These are the activations of a small neural network, seen along a few directions. Each row is one input.
In each table, some parts of the input vary, and every possible input appears once, in random order.
A made-up example of a description, with smaller parts first: one of 8 places around a ring, together with either a single point or one of 9 places around a ring or (one of 3 separate values, together with one of 6 places along a line).
Shared parts are said once, and a part with two or three values counts as separate values.
In the rows, 128 means zero.

Other details of the inputs vary at random and push rows far along two fixed directions, the same in every table; ignore that.
These rows show it; all are for the same input, with only those details redrawn:
[132 119 122 140 124 147  84 140 149 124 152 153 116 145]
[130 111 112 143 132 148  66 144 163 117 164 167 119 146]
[116 116 117 151 142 152  94 104 147 106  85 126 103 155]
[126 146 157 136 112 148 161  96  97 133  51  77  96 148]
[135 148 160 130 103 145 157 114  98 143  82  90 102 141]
[138 154 168 125  94 144 169 117  89 151  85  84 103 138]
[119 133 138 145 129 151 135  91 118 118  50  92  97 154]
[157 129 138 117  94 138  82 191 144 155 242 182 132 125]

Rows:
x1: [126 135 155 140 119 133 146 104 104 126  65 100  94 138]
x2: [125 122  83 153 153 146  69 150 171 119 152 165 133 117]
x3: [104  97 129 128 144 128 118 107 120 105 110 141 142 148]
x4: [147 145 157 117  85 144 156 149  94 164 118 102 116 133]
x5: [132 170 163 131  89 135 181 128  78 168 111  87 104 124]
x6: [116 123 117 157 155 118  97 111 169  99  82 111 121 117]
x7: [163 123 120  89 118 115  99 174 137 144 246 170 166 127]
x8: [110 114  83 120 174 128 108 104 155 105  88 117 148 143]
x9: [142 144 136  90  89 117 208 132 141 146 117 110 133  96]
x10: [102  87 119 136 168 134 117  96 134  93  93 126 123 154]
x11: [183 148 143 101  70 121 122 197 121 175 218 140 149 107]
x12: [141 124 121 144 134 117  99 114 145 107 101 124 115 129]
x13: [141 125 154  94 117 117 148 148  93 148 180 145 131 130]
x14: [122 142 127 145 147 114 121  98 143 111  59 100 111 118]
x15: [101 113 110 134 161 122 126 103 117 116 122 140 118 143]
x16: [117 126  91 151 163 132  67 112 188  98 104 135 127 130]
x17: [112  98 114 123 122 148 170  93 154 101  60 125 106 145]
x18: [132 130 154 112 118 108 174  99  86 127  84  88 150 132]
x19: [131  87  99 128 165 113  79 128 165  94 164 157 150 138]
x20: [103  98  74 129 158 140  84 135 147 120 168 168 141 151]
x21: [141 146 187 128  85 128 179 137  84 152 104  84 105 122]
x22: [125 105 104 127 171 114 106  91 139  92  95 128 132 148]
x23: [103 132 104 133 179 141 142  82 121 106  76 108 127 139]
x24: [122 127 138 154 116 124 119 149 129 137 156 136 113 119]
x25: [146 152 166 120  90 141 155 138  96 157 125 104 110 133]
x26: [129 150 138 107 101 134 231 115 114 141  84 101 118  99]
x27: [122 103 107 163 141 122  70 111 167  88  98 142 136 134]
x28: [155 140 154  88 113  95 146 180 121 161 227 141 164  95]
x29: [145 125 110 139 130 131  80 129 161 113 138 138 128 135]
x30: [124 155 167 116 135 119 218 104  67 144  80  68 126 109]
x31: [104 121 111 168 148 130 101 105 140 110  92 136  96 137]
x32: [158 162 169 124  90 115 152 188 106 170 208 134 133  78]
x33: [109 124 113 168 147 129  89 126 155 103 116 153 134 111]
x34: [120 129 107 146 120 143 104 144 136 142 138 139 117 134]
x35: [142 174 155 116  99 124 189 117  95 161  51  52 123 111]
x36: [116 127  98 120 161 138 132 123 122 126 124 129 144 129]
x37: [118  97  99 113 148 145 101 130 134 118 140 148 139 159]
x38: [128 141 135 102 114 126 154 147  92 161 194 137 137 131]
x39: [112 110 123 125 124 115 110 154 122 136 207 178 156 124]
x40: [162 142 164 125  91 111 144 152 113 146 146 103 128 107]
x41: [130 101  85 117 157 130  96 118 148 105 123 134 151 154]
x42: [151 161 151 128 110 118 138 164 111 156 175 141 121  90]
x43: [115 110  91 132 183 122  87 128 152 105 170 180 139 121]
x44: [118 105 110 114 152 142 102 119 134 113 149 150 134 158]
x45: [114 130 137 155 105 123 114 145 124 135 150 149 128 120]
x46: [144 105 105 111 110 127 151 126 171 112 128 144 133 124]
x47: [159 149 149  81 115  92 141 175 115 164 225 151 158  98]
x48: [101 124 143 134 142 122 179  95  88 127  83  89 115 137]
x49: [117 127 132 117 142 104 133 118 128 122 122 125 161 118]
x50: [162 171 149 115  92 129 131 192 116 174 231 154 138  89]
x51: [138 169 175 125  87 105 173 131  98 153  94  83 138  96]
x52: [103 104  94 132 123 139 157 112 162 112 109 150 112 132]
x53: [116 120  94 117 173 122  98 110 161 105 129 135 148 138]
x54: [104  96 117 165 139 137  70 116 159  91 101 156 123 145]
x55: [107 122 122 134 155 121 134 114 119 115 124 139 152 117]
What is each input in this table made of? -> one of 5 places around a ring, together with either a single point or (one of 2 separate values, together with one of 5 places along a line)
The inputs of x9 and x26 match in every part but the place on the ring of 5. If x28 is changed in the same way as x9 into x26, which row does it become? -> x30
The inputs of x46 and x17 match in every part but the place on the ring of 5. If x19 is changed in the same way as x46 into x17, which row does it become? -> x10
Change only the place on the line of 5 in x32. List by row number the other rows that result. -> x2, x33, x42, x50
Which other rows agree with x20 in the place on the ring of 5? List them by row number. -> x5, x15, x24, x31, x34, x38, x39, x45, x48, x52

Rows:
x56: [149 130 126 155 143 113  67 170 158 129 207 161 111 105]
x57: [129 147 154 133  55 117 191 142 111 160 109 115 113 109]
x58: [178 136 139 116 104 120 111 157 146 138 163 112 108 120]
x59: [161 123 127  87 138 109 151 128 117 132 145 102 131 138]
x60: [106 139 133 123 148 119 151 140  89 143 134 109 164 109]
x61: [139 113 141 136 103 141 120 152 169 120 165 179 111 105]
x62: [ 91  76  94 158 142 184  75 117 129 104 126 180  87 197]
x63: [ 88 142  98 140 207 126 117  66 114 105  55 107 126 139]
x64: [145 160 111 128 128 142  95 115 151 123  89 106 117 139]
x65: [124 112  93 149 112 160  90 177 180 140 178 176 138 108]
x66: [138  95 103 109 121  98 100 138 147 113 171 160 176 140]
x67: [ 81 109  90 130 158 154 168  90 137 113  60 103 139 138]
x68: [120  99  82 168 162 150  96 105 194  90  96 145  79 137]
x69: [113 113 118 106  97 108 170 143 126 141 175 157 149 119]
x70: [108  90  69 127 176 140  81 106 167  88  95 127 169 153]
x71: [127 130 162 164 139 120  99 124 147 107 123 141 118 107]
x72: [104 110  98 122 172 133 175  78 139 100  70 103  93 147]
x73: [135 139 176  85  95 122 237 124  88 140 129 116 127 110]
x74: [106  99  99 137 151  87  73 149 140 111 206 190 168 116]
x75: [132 200 162 152 125 132 166  99  76 152  51  63 102 113]
x76: [ 95 138 119 191 163 143 106 101 137 107  37  88 127 128]
x77: [105 117 117 140 199 110 139  75 109 100  64  91 108 134]
x78: [149 114 123 132  84 106  66 168 177 135 185 164 152 122]
x79: [152 106 158 107  90 151  81 173  97 163 208 158 125 186]
x80: [154 157 130  83 131 127 164 106  95 153 107  93 151 138]
x81: [139 164 155 120  90 141 173 123  98 148  30  42 127 125]
x82: [127 105 135 119 161 101  92 154 134 105 210 191 156 106]
x83: [166 139 187  72  97 107 196 133  90 141 141 101 155 122]
x84: [128 150  96 145 126 157 119 123 158 129 115 146 102 123]
x85: [141 159 179 145  67  89 144 166  92 173 166 125 137  88]
x86: [132 141 192 129  87 149 126 152  38 179 203 127 115 149]
x87: [ 86 116  55 124 189 149 117  83 167  95  85 153 119 150]
x88: [175 157 202  95  63 119 168 148 108 148 128  95 122 105]
What is each input in this table made of? -> one of 3 separate values, together with either a single point or (one of 2 separate values, together with one of 5 places around a ring)
The inputs of x74 and x69 match in every part but the choice among 3 separate values. If x85 is changed in the same way as x74 into x69, which row does it become? -> x57
Change only the choice among 3 separate values in x77. List by row number the other rows that result. -> x59, x72
Change only the place on the ring of 5 in x78. List by row number the other rows that result. -> x58, x64, x81, x88

Rows:
x89: [116 122 176 132  79 134 150 142  59 162 156 130 122 150]
x90: [111 119  96 173 179 142  55 135 167 104 138 156 103 126]
x91: [ 93 107 116 152 163 116 144  68 121  86  38 118 133 132]
x92: [124 117 133 135 137 141 126  84 155  96  40 104  91 153]
x93: [142 149 161  95 139 103 146 134  92 150 162 114 142 118]
x94: [103 137 102 129 144 117 173  80 125 119  65  91 123 131]
x95: [119 145 117 146 126 154 107 125 154 125 106 130 130 123]
x96: [125 148 143 132 122 142 132 102 128 124  39  81 125 137]
x97: [143 139 140  82 114 120 131 163 122 154 185 141 173 118]
x98: [128 125 163 104 108  94 151 146 109 143 172 140 155 111]
x99: [131 134 107 108 116 111 159 161 123 160 184 134 140 107]
x100: [131 146 162 144  83 118 135 161 124 145 175 148 127  96]
x101: [123 137 137 140 120 153 163  89 139 114  58 104  86 135]
x102: [137 116 148 106  93 156 142 147  89 155 179 150 107 170]
x103: [152 127 136  85 112 125 166 139 115 138 169 152 136 119]
x104: [126 151 188 139  91 110 171 110  94 137  59  77 112 118]
x105: [109  74 105 143 161 110  87 118 160  85 138 156 158 136]
x106: [151 123 148  73 109 115 155 154 125 145 193 149 142 125]
x107: [128 150 141 115 147 119 163 146  89 155 164 117 129 106]
x108: [140 164 162 108 141 111 191 101  60 145  91  82 129 114]
x109: [144 127 136 148 150 127  87 124 134 113 118 111 119 135]
x110: [124  99  95 119 161 136  93 122 154 101 123 134 169 143]
x111: [123 111  73 127 155 109 100 117 158 106 139 156 146 131]
x112: [148  87 108 137 134 143  71 139 188  95 150 162 117 146]
x113: [ 96 108 101 128 169 145 161  66 149  87  55 122 108 148]
x114: [130 124 104 162 170 132  47 125 161  97 134 162 117 127]
x115: [119 132 143 103 124 142 227 105  94 138  75  88 104 127]
x116: [131  78  98 110 160 131 105 116 166  88 143 152 139 150]
x117: [153 136 153 100 140 108 146 137  89 142 164 104 149 121]
x118: [132 162 140 139  91 128 186 125 101 164  76  71  95 114]
x119: [133 138 141 141 152 122  83 122 138 118 118 122 112 131]
x120: [146 120 118 136 124 144  78 150 160 120 138 134 148 132]
x121: [101 131 106 163 146 165 123  99 147 113  31  96 110 134]
x122: [114 111 119 172 134 124  82 118 156  93 100 156 121 121]
x123: [127 131 137 114  95 160 114 162  88 163 177 144 140 162]
x124: [162 153 145 110  79 103 122 170 135 166 183 128 129 114]
x125: [115 123 143 126 115 113 170 156 107 148 169 144 143 100]
x126: [142 169 156 128  98 145 167 113  95 145  50  80 125 117]
x127: [105 115  96 123 162 105 131  74 143 101  55  94 129 149]
x128: [ 99 105 112 179 137 135  89 134 164 104 115 154 111 116]
x129: [118 133 148 121 111 107 161 149 114 142 185 155 151 101]
x130: [144 161 135 131  86 120 150 145 129 161 148 116 116 110]
x131: [141 137 148 123  93 151 172 146 125 149 125 119  91 116]
x132: [134  93  79 118 151 105  83 137 168 107 174 149 157 138]
x133: [137 119  82 153 131 121  63 138 179 113 146 165 124 127]
x134: [134 140 184 146  92 117 180 108  85 131  47  58 116 123]
x135: [117 110 103 134 114 137  91 139 115 145 169 148 118 170]
x136: [105 147 125 170 170 141 113  79 133 100  50  98  92 133]
x137: [103 104  75 131 167 148  90 145 168 115 155 169 156 127]
x138: [149 147 131  90 111 126 143 161 109 155 180 149 172 108]
x139: [131 137 153 123 118 141 105 151  67 162 195 140 112 156]
x140: [163 143 154 113  89 138 155 140 121 141 131 132 107 118]
x141: [142 107  93 149 130 120  71 134 176 110 132 132 126 140]
x142: [109 116  84 123 158 143  89 138 170 114 172 177 165 126]
x143: [136 155 141 109 140 114 143 152 104 152 206 145 144 104]
What is each input in this table made of? -> one of 5 separate values, together with either a single point or (one of 2 separate values, together with one of 5 places along a line)
The inputs of x122 and x114 match in every part but the choice among 5 separate values. If x104 is changed in the same way as x122 into x114, which row does it become? -> x119
Change only the place on the line of 5 in x91. List by row number the other rows that result. -> x98, x105, x125, x129
Change only the choice among 5 separate values in x93. List by row number the other rows that result. -> x97, x98, x106, x127
Change only the choice among 5 separate values in x102. List by row number the other rows that result. -> x89, x123, x135, x139
